[113 149 161  68 160  99 173 152 110  78 151 138 181  78 122 119 163 106
 161  87 166  69 191 147 102 107 159 142  91 124 166 102 140 136 117 152
 127 115 100 161 117 107 144  90 175 139 100 130 135 123 126 128] = Q749
[104 113 149 161  68 160  99 173 152 110  78 151 138 181  78 122 119 163
 106 161  87 166  69 191 147 102 107 159 142  91 124 166 102 140 136 117
 152 127 115 100 161 117 107 144  90 175 139 100 130 135 123 126] = Q359
[160  99 173 152 110  78 151 138 181  78 122 119 163 106 161  87 166  69
 191 147 102 107 159 142  91 124 166 102 140 136 117 152 127 115 100 161
 117 107 144  90 175 139 100 130 135 123 126 128 142 109 126 134] = Q892
[103 177 123 104 113 149 161  68 160  99 173 152 110  78 151 138 181  78
 122 119 163 106 161  87 166  69 191 147 102 107 159 142  91 124 166 102
 140 136 117 152 127 115 100 161 117 107 144  90 175 139 100 130] = Q695
[123 104 113 149 161  68 160  99 173 152 110  78 162 106 181  78 122 119
 163 106 161  87 166  69 191 147 102 107 159 142  91 124 166 102 140 136
 117 152 127 115 100 161 117 107 144  90 175 139 100 130 135 123] = Q654
[161  68 160  99 173 152 110  78 151 138 181  78 122 119 163 106 161  87
 166  69 191 147 102 107 159 142  91 124 166 102 140 136 117 152 127 115
 100 161 117 107 144  90 175 139 100 130 135 123 126 128 142 109] = Q308
[149 161  68 160  99 173 152 110  78 151 138 181  78 122 119 163 106 161
  87 166  69 191 147 102 107 159 142  91 124 166 102 140 136 117 152 127
 115 100 161 117 107 144  90 175 139 100 130 135 123 126 128 142] = Q941
[177 123 104 113 149 161  68 160  99 173 152 110  78 151 138 181  78 122
 119 163 106 161  87 166  69 191 147 159 143  91 142  91 124 166 102 116
 152 127 152 127 115 100 161 117 107 144  90 175 139 100 130 135] = Q640
[ 68 160  99 173 152 110  78 151 138 181  78 122 119 163 106 161  87 166
  69 191 147 102 107 159 142  91 124 166 102 140 136 117 152 127 115 100
 161 117 107 144  90 175 139 100 130 135 123 126 128 142 109 126] = Q497
q: [113 149 161  68 160  99 173 152 110  78 151 138 181  78 122 119 163 106
 161  87 166  69 191 147 102 107 159 142  91 124 166 102 140 136 117 152
 127 115 100 161 117 107 144  90 175 139 100 130 135 123 126 128] => Q749
q: [104 113 149 161  68 160  99 173 152 110  78 151 138 181  78 122 119 163
 106 161  87 166  69 191 147 102 107 159 142  91 124 166 102 140 136 117
 152 127 115 100 161 117 107 144  90 175 139 100 130 135 123 126] => Q359
q: [149 161  68 160  99 173 152 110  78 151 138 181  78 122 119 163 106 161
  87 166  69 191 147 102 107 159 142  91 124 166 102 140 136 117 152 127
 115 100 161 117 107 144  90 175 139 100 130 135 123 126 128 142] => Q941
q: [ 68 160  99 173 152 110  78 151 138 181  78 122 119 163 106 161  87 166
  69 191 147 102 107 159 142  91 124 166 102 140 136 117 152 127 115 100
 161 117 107 144  90 175 139 100 130 135 123 126 128 142 109 126] => Q497

[111 132 125 146 118]  Q901
[106 100 151  97 108]  Q939
[137 159 136 128 126]  Q237
[152 158 136 128 126]  Q220
[128 104 189 131 175]  Q313
[104 136 146 113 136]  Q72
[134 115 134  97  99]  Q874
rest: [134 115 134  97] => [99]
rest: [134 115 134] => [97 99]
rest: [158 136] => [128 126]
rest: [134  97] => [99]
rest: [106 100 151] => [ 97 108]

[126 122 157 143 127 134 126 142]  Q435
[147 128 154 144 132 121 124 140]  Q732
[115 138  98 143 126 120 124 135]  Q500
[132 128 154 143 132 139 134 143]  Q28
[131 117 178 112 114  73  83 118]  Q787
[147 130 139 117 103  74 120 126]  Q733
[125 132 139 118 114 112 119 125]  Q930
[130 124 160 119 114  73  84 104]  Q91
[141 134 127 121 134 128 129 123]  Q444
rest: [160 119 114  73] => [ 84 104]
rest: [118 114] => [112 119 125]
rest: [114  73  84] => [104]
rest: [139 118] => [114 112 119 125]
rest: [143 127] => [134 126 142]
rest: [128 154 143] => [132 139 134 143]
rest: [121 124] => [140]

